Each row has a name. Each piece below is followed by the name of the row it came from, unless a question asks for something else. Each question is about the rows just above it. Some pieces are copies with a little noise. Places in a row count from 1.

[-1.98  1.55 -1.49 -8.11  6.47 -8.10 -1.06] = A
[ 4.75  7.07 -0.54 -8.10  7.39 -6.62 -6.28] = N
[-5.46  1.73 -2.64  0.20 -5.35  0.58  7.42] = J
[ 1.97  1.98  4.22  0.30 -3.20 -5.23 -0.46] = U
[ 1.99  3.01 -4.88 -8.10 -8.09  4.94 -6.01] = D
Which value is in both D and N?  [-8.10]
q: [ 4.75  7.07 -0.53 -8.11  7.40 -6.62 -6.29]  N
q: [ 1.97  1.98  4.22  0.32 -3.20 -5.23 -0.46]  U
q: [ 1.98  3.01 -4.88 -8.11 -8.09  4.95 -6.01]  D
Right after [1.98] comes  [4.22]
The one value in N and A:  [-8.10]

[ 2.56  1.52 -0.43 -0.38  0.88  0.27 -0.31  4.83  0.61 -0.35 -0.29  0.02
 -0.23 -0.15 -0.65 -0.14  0.94 -1.96  1.16 -0.33 -0.29 -0.73 -1.36  0.24
  1.02  1.92 -0.85  1.25 -0.87 -0.01 -1.13  0.23 -0.01  3.06 -1.16  0.20
  0.28  0.12  1.13 -1.21  0.78 -0.44 -0.41 -1.38 -1.78 -1.58 -0.22 -0.03
 -0.48  1.12 -1.53  1.08  0.19]  F
[-1.42 -3.38  0.85 -1.24 -0.27 -0.30 -0.27 -5.68  0.08  0.65  1.48  0.58
 -1.93 -0.39  0.18 -0.32 -0.54 -1.05  0.76  1.73 -0.05  1.74  1.12 -1.09
  0.25  1.61 -2.94  0.20 -0.25 -0.95 -2.48 -1.32  0.30 -1.43  1.52  3.64
  0.20  0.24 -0.44  2.43  1.41  0.98 -0.98  0.72 -1.07  1.09  0.04 -1.42
 -0.89  0.80 -2.19  0.04 -0.14]  C
[ 1.08  1.65  0.68  2.70 -0.49 -1.35  0.46  5.11 -1.21  1.01 -0.51  0.47
  0.29 -0.04  0.08  0.36 -0.37 -0.58 -0.64  0.57 -0.34 -0.32 -0.07 -0.79
  2.43 -0.78  0.16  1.04  0.31  0.50 -0.37  0.22 -0.07  2.03  0.82 -1.23
 -0.54  0.77 -0.44 -1.58  1.30  0.47  0.85  0.87  0.44 -1.17 -0.29 -1.18
  0.75  0.44 -0.05 -0.22  0.33]  G
[ 0.02 -0.78 -0.71  0.00  0.32 -0.32 -0.92  0.87  0.26  0.58  0.49  0.25
 -0.62  0.31  0.16 -0.10  0.00  0.34  0.17  1.85 -0.47  0.38 -1.20  0.06
  0.62 -0.46 -6.40 -0.83 -0.34  0.92 -0.43  1.59 -0.15 -0.99  1.14 -0.25
  0.53  0.96  0.51  3.18 -2.16 -0.26  1.89 -0.87 -0.33  2.03  0.17 -0.18
 -0.03 -1.40 -3.82 -0.59  0.77]  P
[-0.90 -3.24  0.57 -2.22  0.58 -0.31  0.10  1.38 -0.78 -0.34 -0.91  0.07
  1.23  0.70  0.29 -0.86 -0.01  0.40  0.86  0.20 -0.04 -0.53  1.86 -0.17
 -0.13 -0.36 -4.73 -0.63 -0.89  1.08 -0.88 -1.08 -0.07  0.74  0.23  0.77
  0.26 -0.82  0.24 -2.89 -0.38 -0.69 -2.12  0.80  0.09 -0.42 -0.51 -1.69
  0.50  2.71 -0.57 -0.29 -0.79]  B
[ 1.14 -1.04 -0.23 -4.72 -1.89 -0.32 -0.31  2.06 -0.19 -0.21  1.21  0.05
  0.22 -0.61 -0.20 -0.58  0.24 -0.52  0.37 -0.07  0.65  0.06 -1.88  0.86
 -0.22 -1.59  0.56 -0.57  0.38 -0.18  0.70 -4.25  0.22 -2.89  0.89 -2.84
  0.22  0.07 -0.43 -2.21 -0.73  1.72  0.08  1.94 -0.98  0.23 -0.10  0.22
  1.75 -1.33  3.63  0.22  0.54]  S
[ 0.41  0.07  0.78 -0.51 -0.22 -0.44  0.66  0.73 -0.02  0.00  1.89 -0.18
  0.60  0.30 -0.43  0.01 -0.26  1.15  0.95  2.07  0.53 -0.01  0.15 -0.06
 -0.70 -0.07  4.51  1.63 -0.57  0.58  0.20 -0.77  0.10  1.35 -0.40  0.89
  1.93  0.34 -0.67 -0.84  0.66  1.51 -0.45 -0.39  1.80 -1.20 -0.01 -1.80
  0.04 -1.28  1.27 -0.79  0.60]  T
q: [ 0.42  0.07  0.79 -0.50 -0.22 -0.44  0.65  0.73 -0.03  0.01  1.89 -0.18
  0.59  0.31 -0.43  0.03 -0.26  1.15  0.95  2.08  0.52 -0.02  0.14 -0.06
 -0.70 -0.06  4.51  1.63 -0.58  0.59  0.20 -0.77  0.10  1.35 -0.39  0.89
  1.93  0.33 -0.68 -0.84  0.66  1.51 -0.45 -0.39  1.79 -1.20  0.00 -1.80
  0.03 -1.28  1.27 -0.79  0.60]  T
The row with [ 1.14 -1.04 -0.23 -4.72 -1.89 -0.32 -0.31  2.06 -0.19 -0.21  1.21  0.05
  0.22 -0.61 -0.20 -0.58  0.24 -0.52  0.37 -0.07  0.65  0.06 -1.88  0.86
 -0.22 -1.59  0.56 -0.57  0.38 -0.18  0.70 -4.25  0.22 -2.89  0.89 -2.84
  0.22  0.07 -0.43 -2.21 -0.73  1.72  0.08  1.94 -0.98  0.23 -0.10  0.22
  1.75 -1.33  3.63  0.22  0.54] is  S
Right after [1.75] comes  [-1.33]
The entry that follows [-0.90]:  [-3.24]
Changed G: [ 1.08  1.65  0.68  2.70 -0.49 -1.35  0.46  5.11 -1.21  1.01 -0.51  0.47
  0.29 -0.04  0.08  0.36 -0.37 -0.58 -0.64  0.57 -0.34 -0.32 -0.07 -0.79
  2.43 -0.78  0.16  1.04  0.32  0.50 -0.37  0.22 -0.07  2.03  0.82 -1.23
 -0.54  0.77 -0.44 -1.58  1.30  0.47  0.85  0.87  0.44 -1.17 -0.29 -1.18
  0.75  0.44 -0.05 -0.22  0.33]. Place and old value:  29, [0.31]
q: [ 1.09  1.66  0.68  2.71 -0.49 -1.36  0.46  5.11 -1.21  1.01 -0.50  0.47
  0.28 -0.04  0.07  0.37 -0.37 -0.57 -0.64  0.56 -0.34 -0.32 -0.07 -0.79
  2.44 -0.79  0.16  1.05  0.32  0.50 -0.37  0.21 -0.08  2.03  0.82 -1.24
 -0.53  0.78 -0.44 -1.59  1.30  0.47  0.85  0.88  0.45 -1.17 -0.30 -1.18
  0.73  0.43 -0.05 -0.23  0.33]  G

[-0.21 -0.02  1.17 -0.09 -1.11  1.19] = zam
[-1.08  1.19 -0.24 -0.45 -1.30 -0.11] = bukor
[ 4.36  1.25  4.37 -1.84 -1.13  0.49] = Potu
[-1.86  4.37 -3.80  6.56 -1.09  2.55] = venid
Which value is in both venid and Potu?  [4.37]
What comes right after [-1.08] in the named rows?  [1.19]

